A small network was shown many inputs. Here are its activations along a few directions, one row for each input.
Each table varies a few parts of the input and shows all the possible inputs, shuffled.
A made-up example of a description, with smaller parts first: one of 6 places along a line, together with either a single point or one of 9 places along a line or (one of 3 separate values, together with one of 8 places around a ring).
Shared parts are said once, and a part with two or three values counts as separate values.
In the rows, zero is written as 128.

Other details of the inputs shift rows strongly along two fixed directions, in all tables alike. That doesn't count.

Rows:
R1: [138 153 159 161 152 153 135 146 164 199  77 131 176]
R2: [145  88 140 213 125 101 140 155 166 177 103 132 173]
R3: [153 121 152 104  58 154 124 161 191  83 106 142 169]
R4: [106 116 186 170 102 140 176 127 141 211  93 132 153]
R5: [126 117 153  96 115 131 138  93  81 103 153 144  81]
R6: [102 149  70 162 179 110 128  94 120 155 122  63  78]
R7: [130 146 118 157 166 100 181  88  96 182 109 115  98]
R8: [145 127 214  93 105 165 121 147 139 115 128 151 171]
R9: [128 105 221  94  86 172 127 134 146 121 130 158 154]
R10: [144  99 139 196 130 113 141 129 196 185 110 142 194]
R11: [149  95 154 132  80 127  88 158 141  95 162 161 187]
R12: [124 127 138 145 154 153 124 145 170 199  75  96 183]
R13: [121  89 165 116 106 168 131 171 174  89 140 182 179]
R14: [125 124 156  88 105 166  73 173 119 112 123 115 179]
R15: [111 145 100  96 126 148  83 116 108  99 166  87 116]
R16: [153 102  98 131 126  94 100 106 108  77 172 151 121]
R17: [ 98 100 129 192 123 133 181 164 168 180 102 154 177]
R18: [117 127 149  84 124 111 133  97  85  96 169 141  53]
R19: [125 129 102 109 137 155  86 112  96  81 147  86 108]
R20: [150 130  83 104  86 113 132 122 126  65 127 129  97]
R21: [125 153  48 161 133  65 178 101 150 144 102 103  64]
R22: [137 131 201  96  89 155 118 156 107 114 139 147 163]
R23: [121 144  97  77 159 114  80 125  89  83 147 104  85]
R24: [129  71 155 134  97 167 135 182 133  82 129 173 168]
R25: [111 108  95 105 143 108 137 135 111  65 179 163  78]
R26: [117 160  55 163 114  78 182 101 160 163 100 108 103]
R27: [139 166 114  87 157 116  94 128  81  91 154 136  77]
R28: [118 181  93 152 171 105 141 108 111 191 113 121 113]
R29: [108 150  79 148 175 133 131  84 156 179 123  69 113]
R30: [135 163  90 161 181 111 146 105 100 179  99 117 103]
R31: [129 132 102  87 150 134  86 123  87  91 131 106 114]
R32: [136 148 141  81 143 105 127 111  78  92 167 135  70]
Each input here is: one of 4 places along a line, together with either one of 3 separate values or one of 5 places along a line.
The inputs of R28 and R1 match in every part but the place on the line of 4. If R15 is changed in the same way as R28 into R1, which row does it become?
> R29
Change only the choice among 3 separate values in R16. List by row number the other rows that result.
> R20, R24
A walk changes only the place on the line of 5. It starts at R6 and steps to R23. List the rest of the walk in order.
> R27, R32, R18
Change only the place on the line of 4 in R9. List by row number the other rows that result.
> R4, R5, R18

Rows:
R33: [123  90 177 158  72 161 163 173 166 137  93 138 167]
R34: [140 129 105  78 118 126  95 127 132  51 169 152 125]
R35: [129 162  14 106 176  50 118  65  74  76 180 123  29]
R36: [145 111 152 127 116 126 116 150  95 104 140 155 133]
R37: [134 129 147  83 139 131  90 107  91  86 173 129 105]
R38: [144 123 175  97  84 157 126 157 148  86 123 155 152]
R39: [118 136  81 192 153 103 162 106 161 199  99 103 144]
R40: [119 149  85 182 162  97 153 116 164 203  97 102 139]
R41: [106 147  86 184 180 129 141 122 142 203  81  80 129]
R42: [139 123 181  99 114 148  99 154 125 108 149 156 157]
R43: [129 115 158 146 122 139 136 132 135 157 128 143 160]
R44: [103 134 129 182 183 138 159 126 123 223  84  92 143]
R45: [121  89 150 109 105 137 126 140 121  85 168 163 123]
R46: [142 123 176 102  94 160 106 142 127 114 114 113 144]
R47: [139 119 138 151 126 147 105 143 151 147 104 100 158]
R48: [118  90 112 130 103 130 125 142 145  91 139 136 142]
R49: [115 157  94 148 141  98 168  81 132 171 117 113  97]
R50: [119 146 133  71 130 159 102 129  92  96 133 108 102]
R51: [114 159  61 106 193  65 149  52 105 116 179 152  47]
R52: [157 126 152  85  84 136 105 157  95  59 141 149 112]
R53: [135 131 184 150  96 153 143 168 166 175  78 126 182]
What is each input in this table made of?
> one of 3 separate values, together with either a single point or one of 6 places along a line
The inputs of R39 and R43 match in every part but the choice among 3 separate values. If R40 is changed in the same way as R39 into R43, which row does it become?
> R42
Change only the place on the line of 6 in R38. List by row number the other rows that result.
> R33, R46, R49, R50, R53

Rows:
R54: [116 159 138 108 146 152  95 124 106 172  91  56 133]
R55: [127 146  50 126 161  75 114  98 106 103 165 123  86]
R56: [125 114 112 150 139 122 129 132 151 139 122 136 149]
R57: [136  95 135 127  94 152 100 175 142  86 128 131 157]
R58: [144  97 144 116  80 159 103 179 139  73 123 135 169]
R59: [125 144 147  72 122 126 123 113  80  75 166 143  73]
R60: [126 116 165 112 127 143 127 138 101 119 139 141 114]
R61: [131 127 101  80 133 111  93  94  92  54 189 145  85]
R62: [126 110 120 118 119 135 114 142 146 101 144 137 136]
R63: [106 141 102 156 162 100 183  85 137 185 117 123 105]
R64: [135 123 140  62  84 146  89 148 129  32 171 150 125]
R65: [125 130 154 188 159 116 168 130 122 217  95 128 146]
R66: [137 108 173 140  80 156 131 157 151 122 109 129 163]
R67: [131 100 120 189 126 132 136 161 159 162  84 121 176]
R68: [144 125 124  63 112 128  67 139 112  35 195 159 130]
R69: [131 129 173 158 107 142 166 141 163 188  82 137 165]
R70: [150 113 177 152  76 155 138 161 160 149  85 132 177]
R71: [114 116 146 146 136 131 147 125 144 161 124 135 134]
R72: [125 171  25 149 164  58 161  73 125 147 121 106  58]
R73: [145 100 177 174 102 151 124 167 153 162 103 134 198]
R74: [125 173  98  85 156  85 147  70  75 113 158 137  38]
R75: [110 124 128 178 163 112 167 108 146 202 104 134 140]
R76: [117 122  96 177 143 113 173 121 167 182  95 116 144]
R77: [130 118 165 114 135 139 122 134  95 119 137 151 125]
R78: [127 146 120  67 144 106  96  95  88  71 204 159  90]
R79: [131 123 114 136 102 129 126 152 142 103 117 121 133]
R80: [142 104 209  86  85 179 113 172 104  84 133 155 155]
R81: [121 120 110 183 136 116 176 110 151 186  95 110 135]
R82: [149 138 127  49  86 133  85 136 122  32 170 155 114]
R83: [122 118 184 139  99 155 150 152 155 151 106 138 161]
R84: [123 186  50 134 229  89 118  63 111 172 124  68  70]
R85: [107 142  50 157 179  73 162  59 120 159 147 106  57]
R86: [122 147 149 133 136 205  80 169 129 164  84  74 183]
What is each input in this table made of?
> either one of 3 separate values or (one of 5 places along a line, together with one of 6 places along a line)
Change only the place on the line of 5 in R74. List by row number the other rows that result.
> R69, R70, R72, R82
